((0.5, -6.3, -0.9, -21.6, -2.5, -2.2, 10.2, -2.3, -0.1, 12.7), (-15.1, -2.2, 19.1, 3.5, 6.2, 2.0, -0.9, -4.1, -1.8, 1.8), (-3.0, -3.2, -2.7, -2.9, -3.2, -3.0, -3.6, -4.0, -3.1, -2.5), (-3.2, -2.8, -3.0, -2.9, -2.6, -3.3, -2.9, -2.6, -3.1, -3.4))
The largest entry: 19.1
What is the entry just right of 0.5?
Answer: -6.3
What is the smallest entry?
Answer: -21.6
The entry just left of -2.7 is -3.2
The entry just right of the largest entry: 3.5
What is the entry just right of -21.6?
Answer: -2.5
The entry just right of -1.8: 1.8
What is the entry just left of the largest entry?
Answer: -2.2
The entry just left of -4.0 is -3.6
What is the entry just left of 12.7?
Answer: -0.1

[[-0.17, -0.05, 0.15, 0.12, -0.11, 0.13, -0.04, -0.01],
 [0.08, 0.12, -0.05, 0.01, 0.03, 0.18, -0.04, 0.03],
 [0.10, 0.14, 0.04, -0.07, -0.14, 0.11, -0.21, -0.05],
 [0.07, 0.00, -0.05, -0.16, -0.20, 0.05, -0.17, 0.04],
 [-0.03, 0.08, -0.02, -0.06, -0.08, -0.13, -0.10, -0.18],
 [-0.04, -0.01, -0.01, -0.05, -0.01, -0.04, -0.01, -0.05],
 [-0.01, 0.04, 0.09, 0.01, 0.07, -0.10, -0.01, 0.05],
 [0.00, -0.23, -0.06, 0.02, -0.03, 0.10, -0.03, 0.08],
 [-0.04, -0.04, -0.02, -0.14, -0.14, -0.14, -0.14, -0.02],
 [0.13, -0.10, -0.16, -0.15, 0.15, 0.02, -0.06, 0.05],
 [-0.06, 0.09, -0.04, -0.07, 0.11, -0.09, 0.09, 0.06]]
Indices start at 0.
The entry just right of -0.08 is -0.13
The entry directly above the smallest entry is 0.04
The top entry of the column that holds the largest entry is 0.13
The entry in row 0 and column 1 -> -0.05
The entry at row 0, column 2 -> 0.15
The entry just right of -0.23 -> -0.06
The entry in row 2 and column 0: 0.10
What is the largest entry?
Answer: 0.18
The entry in the bottom-right corner: 0.06
The entry in row 0 and column 0 is -0.17
The entry in the top-right corner -> -0.01
What is the entry in the bottom-left corner?
Answer: -0.06
The entry in row 2 and column 1: 0.14
What is the entry at row 1, column 0?
Answer: 0.08
What is the bottom entry of the column that holds the largest entry?
Answer: -0.09
The entry directly below the smallest entry is -0.04
The entry just left of -0.08 is -0.06
What is the smallest entry?
Answer: -0.23
What is the entry in row 2 and column 2?
Answer: 0.04
What is the bottom entry of the column that holds the smallest entry?
Answer: 0.09
What is the entry directly above -0.21?
Answer: -0.04
The entry directly above -0.20: -0.14
What is the entry in row 1 and column 2?
Answer: -0.05
What is the entry directly below 0.14?
Answer: 0.00

Read these off the array that follows.
1) What is the entry just left of -0.20?
2) What is the entry in the top-right corner?
3) What is the entry in the bottom-left corner?
4) What is the largest entry in the last column?
5) What is the entry directly above the centre entry?
6) What is the entry directly below -1.71?
7) What is the largest entry in the last row?
8) What is the fifth entry, reading row by row?
[[ 0.00  2.79  0.71  0.97 -0.08  0.08  0.33  0.47 -0.59 -0.05 -1.73]
 [ 0.06  3.23  1.18  1.08 -0.09  0.10  0.38  0.38 -1.06 -0.02 -1.76]
 [-0.23 -0.61 -1.80  0.21 -0.06 -0.11  0.03 -0.49  2.83 -0.45 -0.83]
 [-0.07  2.77  0.26  0.91 -0.15  0.04  0.19  0.86 -0.32 -0.09 -1.86]
 [-0.02 -1.71 -1.10  0.13  0.11 -0.09  0.27 -2.02  2.98 -0.54  0.01]
 [-0.31  1.15 -1.82  0.43 -0.22 -0.07 -0.15  1.27  1.70 -0.28 -1.78]
 [-0.36  1.62 -1.78  0.51 -0.21 -0.06 -0.15  1.60  1.51 -0.21 -1.96]
 [-0.09 -0.84 -1.09  0.23  0.00 -0.10  0.19 -1.19  2.48 -0.46 -0.48]
 [-0.05 -2.85 -1.66 -0.11  0.15 -0.13  0.25 -2.56  4.05 -0.65  0.35]
 [-0.17  2.19 -0.51  0.76 -0.16  0.00  0.11  0.94  0.45 -0.13 -1.82]
 [-0.08 -3.16 -1.81 -0.19  0.14 -0.14  0.23 -2.62  4.24 -0.67  0.40]
 [ 0.02  1.55  0.44  0.79 -0.02  0.06  0.38 -0.50  0.28 -0.22 -1.09]
 [-0.17  2.83 -0.33  0.87 -0.20  0.02  0.09  1.37 -0.05 -0.05 -2.06]
 [-0.43  2.78 -1.59  0.68 -0.36 -0.06 -0.23  2.54  0.70 -0.07 -2.61]
 [-0.05 -3.96 -2.07 -0.35  0.18 -0.18  0.26 -3.09  4.92 -0.77  0.75]]
1) 0.87
2) -1.73
3) -0.05
4) 0.75
5) -0.06
6) 1.15
7) 4.92
8) -0.08

Read these off the row that follows.
1) What is the entry just right of the largest entry?
2) What is the maximum?
[6.06 1.20 0.31 4.15]
1) 1.20
2) 6.06
